Each row below holds a small network's activations on one record, seen along a few directions.
Each row is followed by the record's values for the fields W, K, H, C.
Not every record has every field; a missing one is written absent.
The largest differences between rows may come from other fields.
(in the rows, 500 means zero)
Strong random noise was added to every row along 8 fixed directions; ignore it. To show where, here is one row again and again, with new noise each time:
[538 468 570 654 498 476 531 461 489 425 451 527 532 516 625 400 515 494
 586 509 445 528 508]
[450 374 696 657 375 426 468 553 510 447 602 534 554 495 607 340 536 465
 600 493 476 531 462]
[479 378 575 654 533 580 508 509 481 511 529 466 598 535 629 408 532 438
 550 504 463 395 506]
[705 576 213 371 573 174 710 560 672 407 286 592 443 604 384 453 241 532
 313 542 549 840 282]
[549 507 502 456 436 413 442 463 518 500 484 519 387 557 326 734 533 532
 561 508 474 599 523]
[489 687 337 766 754 694 671 320 551 262 183 501 445 321 813 415 610 649
 760 483 383 505 671]
[563 337 353 277 641 616 575 743 598 663 439 368 510 512 505 610 366 452
 481 810 379 483 409]
[552 410 411 665 504 419 650 482 728 465 476 508 450 583 534 454 504 345
 416 211 609 646 359]
[788 392 706 342 419 468 429 421 369 507 407 604 587 591 518 564 416 421
 393 744 426 463 535]
[223 342 554 431 408 367 455 786 606 442 727 547 649 364 457 264 433 592
 484 603 606 478 371]

[486 544 293 496 675 419 535 462 409 505 460 504 629 637 373 489 395 582
 360 554 541 412 468] | W=w1 K=k1 H=h2 C=c1
[162 554 492 614 590 476 399 622 418 370 581 462 522 320 523 377 567 788
 844 703 378 434 576] | W=w2 K=k1 H=h2 C=c2
[678 524 576 466 377 142 458 492 391 480 506 616 575 705 355 353 293 460
 319 509 553 633 342] | W=w2 K=k1 H=h3 C=c2
[644 468 636 260 295 302 479 504 419 468 566 678 550 552 380 514 391 573
 303 667 558 606 473] | W=w3 K=k2 H=h2 C=c2
[336 610 489 731 596 412 350 346 278 469 589 468 557 618 357 463 600 585
 560 310 512 365 580] | W=absent K=absent H=h2 C=c1
[646 516 701 489 428 447 507 429 351 388 453 666 728 475 713 125 376 467
 305 559 567 421 505] | W=w1 K=k2 H=h1 C=c2
[256 381 519 698 551 423 459 660 517 498 665 420 592 507 548 264 497 501
 628 482 488 445 391] | W=w2 K=k1 H=h2 C=c1
[525 362 673 630 406 510 533 558 834 351 397 479 248 276 762 454 653 320
 801 395 385 769 432] | W=w2 K=k1 H=h1 C=c1
[336 383 403 300 523 879 547 746 638 740 646 328 506 361 509 669 536 464
 456 569 544 305 525] | W=w3 K=k2 H=h1 C=c2
[324 654 272 581 602 431 562 450 482 376 498 575 647 499 418 388 448 695
 408 436 656 415 519] | W=w3 K=k1 H=h2 C=c1
[404 534 263 442 765 641 607 498 586 412 401 494 577 353 607 377 491 560
 393 462 590 361 519] | W=absent K=absent H=h2 C=c2
[229 547 385 595 631 509 530 553 644 388 564 457 436 303 548 332 602 554
 560 260 584 537 470] | W=absent K=absent H=h2 C=c1
[483 524 458 562 589 305 444 575 395 514 486 459 618 616 427 314 357 484
 463 544 462 497 377] | W=absent K=absent H=h1 C=c1
[621 604 511 292 440 477 477 529 436 512 420 549 492 459 460 525 389 555
 440 670 479 531 519] | W=w1 K=k1 H=h1 C=c2
[491 577 398 412 501 372 503 525 590 398 402 555 396 453 374 634 459 641
 628 630 466 654 498] | W=w1 K=k2 H=h3 C=c1
[450 554 552 619 451 619 583 691 435 600 523 361 459 440 742 349 479 573
 765 695 277 580 513] | W=w3 K=k2 H=h1 C=c2
[343 456 398 355 615 624 580 711 739 457 488 451 508 204 672 270 451 451
 441 493 593 488 402] | W=w2 K=k1 H=h1 C=c1
[350 501 172 404 678 524 572 540 673 510 509 497 588 505 283 589 430 529
 281 359 739 384 433] | W=w1 K=k2 H=h1 C=c1
[517 675 408 810 569 436 615 248 363 339 410 601 597 594 590 326 509 644
 518 349 545 495 593] | W=w3 K=k2 H=h1 C=c2
[356 532 373 652 656 683 590 550 487 521 500 395 555 433 654 345 526 565
 598 476 474 371 541] | W=w1 K=k2 H=h1 C=c2
[601 515 533 547 449 372 483 450 322 540 517 555 668 704 426 416 372 509
 380 569 516 453 477] | W=w3 K=k2 H=h1 C=c1
[130 389 672 691 334 468 415 640 465 490 858 483 579 423 529 312 640 609
 658 441 539 432 503] | W=w3 K=k1 H=h2 C=c1
[525 374 624 266 360 389 359 645 438 697 706 453 454 609 283 616 441 412
 386 573 497 541 407] | W=w2 K=k2 H=h2 C=c1
[718 437 571 348 579 731 470 465 539 537 270 442 412 409 662 680 542 363
 600 709 317 445 589] | W=absent K=absent H=h3 C=c1
[473 450 418 718 600 756 643 428 585 528 464 442 604 506 734 390 570 376
 460 314 571 330 534] | W=w3 K=k1 H=h1 C=c1
[729 443 505 487 461 404 559 393 461 549 470 568 578 720 470 516 397 374
 265 465 563 542 440] | W=w3 K=k2 H=h2 C=c1
[267 588 391 272 541 568 408 698 634 488 507 423 373 222 375 615 534 629
 638 595 488 515 524] | W=absent K=absent H=h1 C=c1
[297 486 561 647 420 252 412 556 461 362 638 582 626 506 434 261 477 606
 550 485 570 495 427] | W=w1 K=k1 H=h2 C=c1
[457 443 297 271 607 538 502 611 635 592 515 456 513 491 311 651 414 453
 311 495 639 426 417] | W=w2 K=k1 H=h1 C=c2
[446 634 432 600 459 406 484 503 359 511 518 505 583 610 390 496 432 646
 546 569 487 477 519] | W=w3 K=k1 H=h1 C=c2
[499 363 574 525 589 665 425 473 407 561 534 476 729 543 579 404 506 363
 347 479 558 167 524] | W=absent K=absent H=h3 C=c2
[822 491 651 259 391 541 516 362 455 465 352 680 595 502 559 527 400 395
 211 596 588 435 542] | W=w1 K=k1 H=h1 C=c2
[424 527 331 827 726 475 617 493 507 488 456 407 651 613 659 134 435 385
 434 240 550 418 371] | W=absent K=absent H=h3 C=c1
[446 212 647 638 419 632 510 547 711 561 643 443 474 494 647 494 652 244
 528 294 550 446 433] | W=w1 K=k1 H=h2 C=c1
[585 593 429 432 427 461 571 372 563 442 458 627 513 529 413 558 471 498
 269 335 688 519 505] | W=w3 K=k1 H=h2 C=c1

Which values does each new row have?
[615 566 427 240 433 583 518 369 624 426 366 636 446 399 356 788 529 534
 346 499 646 475 600] | W=w3 K=k1 H=h1 C=c1
[350 549 414 617 506 626 561 703 500 669 570 296 409 500 560 532 519 574
 765 594 332 559 499] | W=w3 K=k2 H=h1 C=c1
[531 643 503 443 411 366 554 525 457 405 454 607 559 439 550 286 384 607
 441 575 533 605 473] | W=w3 K=k1 H=h1 C=c1
[574 456 698 427 372 434 427 518 267 524 572 574 641 573 521 433 427 592
 491 811 399 447 547] | W=w3 K=k1 H=h2 C=c1
[702 505 704 628 447 474 550 371 513 386 362 560 422 453 783 335 549 360
 554 425 408 660 500] | W=absent K=absent H=h2 C=c1
[339 573 411 376 498 503 466 611 530 478 526 477 407 373 381 639 523 701
 654 678 447 533 547] | W=w1 K=k1 H=h2 C=c1
[607 389 605 436 421 533 453 506 438 581 529 507 527 589 483 634 483 464
 513 676 438 443 521] | W=w1 K=k1 H=h2 C=c2
[660 261 629 544 476 495 562 492 594 556 550 518 570 610 634 387 462 219
 296 365 577 502 361] | W=w2 K=k1 H=h2 C=c2
[631 734 448 591 360 497 694 402 721 340 280 571 210 342 664 544 571 541
 666 325 479 852 534] | W=w3 K=k1 H=h1 C=c2
[615 646 450 819 614 503 622 178 412 362 370 593 603 615 667 286 543 436
 334 123 621 427 550] | W=absent K=absent H=h2 C=c2
[757 424 674 544 269 295 595 595 494 515 452 558 477 631 639 382 354 439
 577 720 336 779 370] | W=w3 K=k1 H=h1 C=c2
[409 250 466 409 619 663 603 740 719 530 542 412 533 333 732 354 484 396
 495 622 482 453 390] | W=w2 K=k1 H=h2 C=c2
[361 298 492 652 623 496 496 489 609 494 652 456 570 533 547 321 586 323
 406 184 632 404 393] | W=absent K=absent H=h2 C=c1
[277 480 595 508 263 493 496 459 639 366 741 680 567 352 443 423 633 558
 325 179 836 418 529] | W=w3 K=k1 H=h2 C=c2
[402 575 627 872 372 427 478 371 309 450 622 545 609 643 561 363 578 605
 646 408 486 449 581] | W=w3 K=k1 H=h2 C=c1
[534 456 596 616 368 479 595 469 522 430 540 612 636 509 649 294 481 468
 391 425 605 483 472] | W=w3 K=k1 H=h1 C=c2
[598 669 461 533 473 580 590 355 428 458 404 584 566 499 569 457 468 556
 386 437 582 446 589] | W=w3 K=k1 H=h1 C=c2
